A small network was trained on invented records. Each row is its activation on one of them, seen along a few directions.
After each row come some of the record's fields: K, H, F, B, M.
A field that a record lacks is written missing.
The largest differences between rows may come from other fields.
In the rows, 500 means zero.
Strong random noise was added to every row along 14 fixed directions; ignore it. To show where, here is one row again and again, with new noise each time:
[552 583 621 567 466 419 324 389 310 550 386 502 498 518 664 468 616 530
 545 658 573 388 570 412 375 529 553 438 511 498 488 526 419 623 435]
[581 497 484 333 454 693 525 527 475 544 474 423 539 511 508 482 613 558
 460 486 405 691 394 545 447 495 313 595 390 625 554 488 435 497 580]
[552 490 577 543 426 495 536 434 431 500 493 419 503 557 432 429 639 521
 467 495 559 353 633 559 570 464 576 476 538 448 416 566 630 440 425]
[383 520 496 462 660 516 441 538 522 379 625 552 518 481 466 481 469 647
 259 590 409 368 552 485 504 461 609 457 544 462 587 587 530 487 719]
[693 486 488 334 496 744 482 580 605 612 630 547 635 649 421 271 507 682
 368 655 340 519 695 652 608 499 596 512 483 578 569 755 623 374 605]
[435 525 470 462 528 604 455 489 428 525 678 485 397 595 434 405 512 490
 493 425 399 590 453 569 418 528 501 505 503 628 626 536 498 403 563]
[560 477 465 351 498 636 621 508 506 621 615 377 408 573 548 656 433 385
 468 312 533 557 439 581 463 567 606 533 618 556 638 519 767 662 420]
[623 442 401 436 469 603 665 522 528 588 520 449 344 559 426 517 477 303
 614 348 474 584 464 582 555 586 537 504 578 552 531 451 616 435 312]
[330 668 542 580 588 503 438 464 519 485 553 490 605 521 542 417 762 462
 585 608 365 616 479 460 589 419 512 446 486 386 508 637 281 464 420]
[486 566 625 544 369 414 346 392 509 593 570 438 561 653 661 526 524 489
 577 432 602 594 492 553 459 506 420 539 402 582 437 388 426 469 488]
[322 670 506 658 436 336 418 439 424 430 702 352 513 476 552 484 588 433
 605 360 480 718 344 377 459 419 385 490 434 576 421 460 249 439 454]
[519 582 475 559 419 496 464 596 615 543 704 459 633 530 452 334 476 640
 456 416 544 685 560 573 576 442 500 573 527 601 477 498 503 333 535]
[348 453 588 571 519 467 513 470 688 509 467 556 541 617 469 495 600 383
 612 456 516 515 524 635 703 486 431 528 431 373 393 369 474 295 449]
[438 557 512 625 356 473 475 557 494 528 439 545 477 529 320 387 621 489
 682 357 562 494 521 525 598 483 440 525 632 468 472 415 543 324 376]
[473 724 610 532 393 463 360 569 575 467 313 530 723 434 507 426 815 624
 526 584 446 547 524 357 606 285 376 543 484 468 536 574 226 612 471]
[755 367 458 317 412 622 533 612 532 646 539 480 471 510 545 446 251 369
 595 486 370 662 447 421 495 568 393 551 346 772 494 594 559 611 486]

[535 462 555 455 476 600 477 426 500 588 548 456 486 617 566 478 540 522
 448 443 569 626 480 690 404 512 447 593 394 621 571 397 497 451 541]	K=k1 H=missing F=f1 B=b2 M=m1
[536 340 557 379 660 635 434 567 610 615 215 713 630 458 672 516 460 487
 604 838 432 555 482 491 533 626 339 526 323 410 429 470 438 558 571]	K=missing H=h2 F=f2 B=b2 M=m1
[718 706 279 526 488 524 632 566 556 464 448 459 565 394 498 477 667 575
 516 583 454 633 507 434 593 483 641 432 708 399 529 583 316 456 270]	K=missing H=missing F=f2 B=b1 M=m2
[268 632 546 689 589 306 400 413 380 388 656 436 594 425 553 523 547 640
 414 548 601 368 561 397 460 451 661 400 642 295 418 593 547 520 567]	K=missing H=missing F=f1 B=b1 M=m1
[553 413 491 396 520 505 640 492 591 425 507 451 506 485 469 639 436 497
 328 465 482 356 520 522 606 473 549 493 508 420 464 507 647 539 585]	K=missing H=missing F=missing B=b2 M=m1
[249 581 497 487 676 531 513 544 640 434 663 575 516 544 465 584 536 459
 429 483 356 420 458 503 643 433 687 440 646 325 687 670 570 567 562]	K=missing H=missing F=missing B=b2 M=m2
[301 446 552 478 650 637 587 410 423 467 539 453 494 543 462 553 670 442
 471 555 413 416 468 592 544 510 546 448 479 306 500 648 633 474 496]	K=k1 H=missing F=f2 B=b2 M=m1
[441 430 521 466 474 573 658 464 480 436 551 360 557 506 430 503 604 479
 468 483 420 507 457 545 611 459 426 512 383 431 383 621 556 440 504]	K=missing H=missing F=missing B=b1 M=m2
[644 442 465 544 514 383 467 492 376 453 537 481 416 353 512 373 354 488
 475 564 466 488 537 339 425 515 514 462 465 610 406 485 432 479 549]	K=k2 H=missing F=f1 B=b2 M=m2
[370 520 432 510 641 523 611 429 514 453 499 465 400 495 502 603 628 393
 518 432 490 592 398 585 503 531 511 490 545 372 526 360 435 401 441]	K=missing H=missing F=f1 B=b1 M=m2
[504 458 549 428 495 531 414 365 326 425 234 580 493 504 514 627 633 677
 432 668 512 233 495 504 410 603 388 444 522 297 424 368 532 418 683]	K=missing H=missing F=f1 B=b2 M=m1
[501 479 556 533 375 468 412 533 594 612 493 514 507 608 544 463 411 481
 602 354 664 688 505 640 422 531 361 634 376 710 503 278 438 440 465]	K=missing H=h1 F=missing B=b1 M=m2
[392 503 383 431 583 552 502 502 668 538 538 618 445 650 519 668 380 303
 700 479 347 595 386 537 564 647 441 418 468 432 491 441 407 373 434]	K=k1 H=h2 F=missing B=b1 M=m2
[540 506 475 462 535 624 632 511 381 456 571 374 492 431 425 379 669 547
 387 559 407 524 493 499 498 444 553 500 518 505 521 693 541 529 498]	K=missing H=h1 F=missing B=b2 M=m2
[520 603 296 432 394 547 563 614 500 485 559 456 635 446 475 639 389 542
 667 521 333 625 335 316 570 613 375 400 554 404 338 649 486 464 439]	K=missing H=h1 F=missing B=b1 M=m1
[530 470 532 404 628 470 429 534 714 524 539 547 617 497 741 595 335 489
 402 606 476 628 486 475 503 504 474 547 345 559 501 446 371 625 628]	K=k1 H=h2 F=f2 B=b2 M=m2
[344 463 493 495 540 556 432 647 654 503 316 769 420 577 392 563 433 515
 554 460 561 376 494 609 519 566 486 541 602 471 681 336 542 470 516]	K=missing H=h2 F=missing B=b1 M=m1
[612 409 357 548 560 495 520 579 416 545 570 604 341 448 387 318 263 390
 630 578 394 474 562 399 486 641 593 394 586 570 453 585 570 380 439]	K=k2 H=h2 F=missing B=b2 M=m1
[572 489 429 408 594 580 574 490 491 424 520 481 412 481 437 441 529 514
 331 557 378 508 524 534 443 459 531 493 423 609 611 549 372 497 564]	K=missing H=missing F=missing B=b1 M=m1
[531 358 487 526 712 451 645 398 540 420 532 411 429 449 641 509 476 432
 308 602 576 536 525 628 497 543 582 512 357 479 394 334 415 396 523]	K=k2 H=missing F=missing B=b1 M=m2
[520 538 439 523 449 430 510 489 304 375 413 455 456 406 425 588 536 636
 450 509 544 287 505 368 424 522 520 409 641 396 412 515 581 519 509]	K=missing H=h2 F=f1 B=b1 M=m2
[602 676 374 405 470 478 342 538 545 415 421 658 605 501 530 586 482 660
 540 698 258 414 480 287 554 538 476 353 575 382 497 605 285 450 597]	K=missing H=missing F=f1 B=b1 M=m2
[609 514 495 356 349 414 547 304 511 386 504 360 410 662 537 781 499 358
 479 403 373 380 409 448 510 469 374 403 317 527 356 455 363 499 495]	K=missing H=h1 F=f1 B=b2 M=m2
[473 393 602 564 590 499 522 576 557 599 336 620 437 462 415 330 493 351
 581 518 590 415 683 542 564 449 607 551 532 521 585 519 610 611 369]	K=k1 H=missing F=missing B=b1 M=m1
[463 433 542 515 496 439 524 554 661 526 532 521 538 521 550 560 319 399
 520 448 548 495 502 498 578 477 523 535 424 537 498 512 542 615 467]	K=k1 H=missing F=missing B=b1 M=m1
[437 532 533 534 701 406 430 491 561 572 643 471 521 417 747 485 366 369
 483 563 525 731 483 416 385 463 590 521 392 627 580 539 355 737 489]	K=missing H=missing F=f1 B=b1 M=m1
[486 457 429 531 552 471 533 484 354 512 657 395 510 405 637 577 310 559
 457 526 596 558 402 439 364 615 544 468 530 498 416 531 639 570 553]	K=missing H=missing F=f1 B=b1 M=m1
[537 436 435 497 581 611 731 453 546 574 459 428 374 514 447 520 624 305
 558 387 559 602 500 679 557 541 575 529 574 429 527 397 603 422 282]	K=k2 H=missing F=f1 B=b1 M=m1
[564 584 461 360 428 604 362 592 447 551 611 561 701 505 473 487 393 740
 507 630 311 414 538 339 542 549 531 414 634 408 495 823 706 546 683]	K=missing H=missing F=f1 B=b2 M=m2
[253 411 536 540 611 539 440 513 329 384 595 533 366 458 383 390 486 561
 415 472 459 455 403 521 354 497 439 541 435 598 610 500 513 451 722]	K=missing H=missing F=missing B=b1 M=m2
[653 619 500 535 309 411 534 440 603 481 431 452 460 605 466 571 625 460
 485 335 596 458 539 568 565 388 536 519 563 547 556 368 374 481 345]	K=k1 H=missing F=missing B=b2 M=m1
[590 545 469 509 550 426 552 485 535 454 344 462 569 365 671 608 586 545
 413 615 594 563 459 441 471 502 468 514 495 427 427 350 325 587 470]	K=missing H=h2 F=missing B=b2 M=m1
[489 537 494 456 462 608 599 597 729 532 639 408 685 503 472 402 592 594
 383 387 492 811 452 642 613 321 400 674 392 607 566 525 431 460 573]	K=missing H=missing F=f1 B=b1 M=m1
[675 386 632 511 304 446 418 549 560 500 344 561 632 485 484 313 491 659
 465 578 571 475 586 522 593 429 292 630 301 621 347 383 428 362 640]	K=missing H=missing F=missing B=b2 M=m2
[343 392 543 386 547 619 572 480 493 406 498 504 417 611 267 528 578 435
 452 436 346 293 565 574 566 457 467 470 418 468 512 639 642 455 572]	K=missing H=h2 F=missing B=b1 M=m2
[428 350 607 515 618 668 392 512 387 675 482 588 558 520 594 268 485 566
 563 688 555 635 534 651 374 632 438 597 384 560 528 507 578 439 608]	K=k1 H=missing F=missing B=b2 M=m2
[477 380 538 471 553 681 530 686 566 654 289 643 527 432 472 396 517 517
 582 521 623 629 503 638 484 572 430 663 541 539 626 388 629 565 456]	K=missing H=h1 F=missing B=b2 M=m2
[505 530 714 592 403 385 344 426 491 686 645 497 474 654 581 360 439 254
 691 451 507 470 635 442 528 386 643 474 404 677 560 753 561 719 309]	K=missing H=missing F=f2 B=b2 M=m1
[433 604 450 583 479 434 439 510 386 518 643 478 415 489 526 569 398 550
 466 354 633 483 434 477 359 543 635 484 723 532 642 443 611 577 505]	K=k1 H=missing F=missing B=b2 M=m1

Here are new rows. What are their fields?
[578 552 338 570 476 528 644 567 262 476 528 329 495 292 459 403 526 517
 553 543 502 638 440 349 387 537 508 459 555 544 407 646 470 564 323]	K=k1 H=h1 F=missing B=b1 M=m1
[551 425 499 438 314 617 558 519 382 581 506 426 613 512 460 528 453 601
 603 504 490 454 432 478 549 612 396 499 526 410 352 648 787 476 534]	K=missing H=missing F=missing B=b1 M=m1
[371 498 550 700 544 296 602 473 504 461 434 433 502 363 573 595 539 320
 627 454 654 465 469 397 603 465 575 467 556 313 342 451 542 602 280]	K=missing H=missing F=f1 B=b1 M=m2
[547 486 585 449 498 609 635 444 533 548 560 301 507 507 465 400 703 504
 306 356 596 656 564 698 476 343 505 661 419 638 602 469 531 554 495]	K=k2 H=missing F=missing B=b1 M=m1
[469 561 616 587 417 357 359 541 460 516 533 426 661 413 623 466 446 701
 387 494 721 520 578 434 401 434 480 582 481 591 433 460 540 640 593]	K=missing H=h2 F=missing B=b1 M=m2
[456 704 554 579 358 428 303 601 399 516 532 517 550 407 456 315 571 640
 524 434 497 578 491 323 393 345 477 565 593 677 691 604 363 668 550]	K=missing H=missing F=missing B=b1 M=m2
[375 463 580 465 518 639 383 546 412 667 704 542 571 566 566 353 402 457
 654 585 336 636 394 454 471 543 472 510 415 584 588 801 606 608 590]	K=missing H=missing F=missing B=b2 M=m1
[561 362 452 653 634 395 515 627 372 573 570 497 440 229 577 261 228 446
 569 571 638 669 532 365 372 584 582 541 515 648 425 491 576 584 459]	K=missing H=missing F=f1 B=b1 M=m2
[445 520 611 623 351 313 545 517 596 451 561 374 620 411 422 465 548 536
 429 280 662 516 541 462 639 277 434 611 497 501 375 425 579 507 541]	K=missing H=missing F=f1 B=b2 M=m1
[465 606 559 727 487 290 399 393 518 550 600 519 524 573 657 475 479 456
 573 545 658 466 588 522 526 533 684 424 587 410 433 441 440 432 360]	K=k1 H=missing F=missing B=b2 M=m1
[557 425 551 446 449 522 497 394 401 427 453 448 491 528 467 502 557 591
 381 544 486 360 521 526 457 478 420 501 388 507 433 505 511 454 646]	K=k1 H=missing F=f1 B=b1 M=m1
[413 436 632 601 561 479 579 502 432 460 559 368 526 382 465 318 650 528
 337 461 623 535 567 562 492 329 548 618 434 571 522 551 555 587 533]	K=missing H=missing F=missing B=b2 M=m2
[649 687 478 385 354 531 496 436 410 571 534 344 497 507 612 634 610 473
 514 381 463 625 383 387 396 424 499 500 577 591 641 583 436 752 409]	K=missing H=missing F=f1 B=b2 M=m1
[340 341 675 584 362 489 466 631 396 569 451 504 556 387 401 360 417 463
 671 395 564 476 434 379 539 425 316 620 409 577 429 617 747 658 543]	K=missing H=missing F=f1 B=b1 M=m2
[417 632 429 409 520 677 494 374 419 594 677 454 444 679 496 540 652 425
 626 450 298 648 380 580 455 579 515 427 581 432 627 626 484 402 464]	K=missing H=missing F=f1 B=b2 M=m1
[376 511 563 436 449 473 465 512 487 458 513 472 567 496 542 648 464 462
 558 473 403 430 374 337 552 453 420 480 453 442 487 646 538 682 567]	K=missing H=missing F=missing B=b1 M=m2
[457 458 457 456 491 458 591 601 685 389 669 418 715 399 523 629 327 619
 336 456 461 549 421 436 672 448 431 538 448 415 351 526 584 474 688]	K=k1 H=missing F=missing B=b2 M=m2
[567 520 489 351 394 630 462 382 383 521 502 412 602 602 595 627 588 640
 510 572 408 536 388 521 437 589 340 478 409 438 407 549 506 432 618]	K=missing H=missing F=f1 B=b1 M=m2
[636 468 525 378 562 665 577 436 444 579 310 440 603 489 613 478 744 466
 583 745 382 580 523 492 537 531 430 472 378 391 386 648 423 559 385]	K=missing H=h2 F=f1 B=b1 M=m2
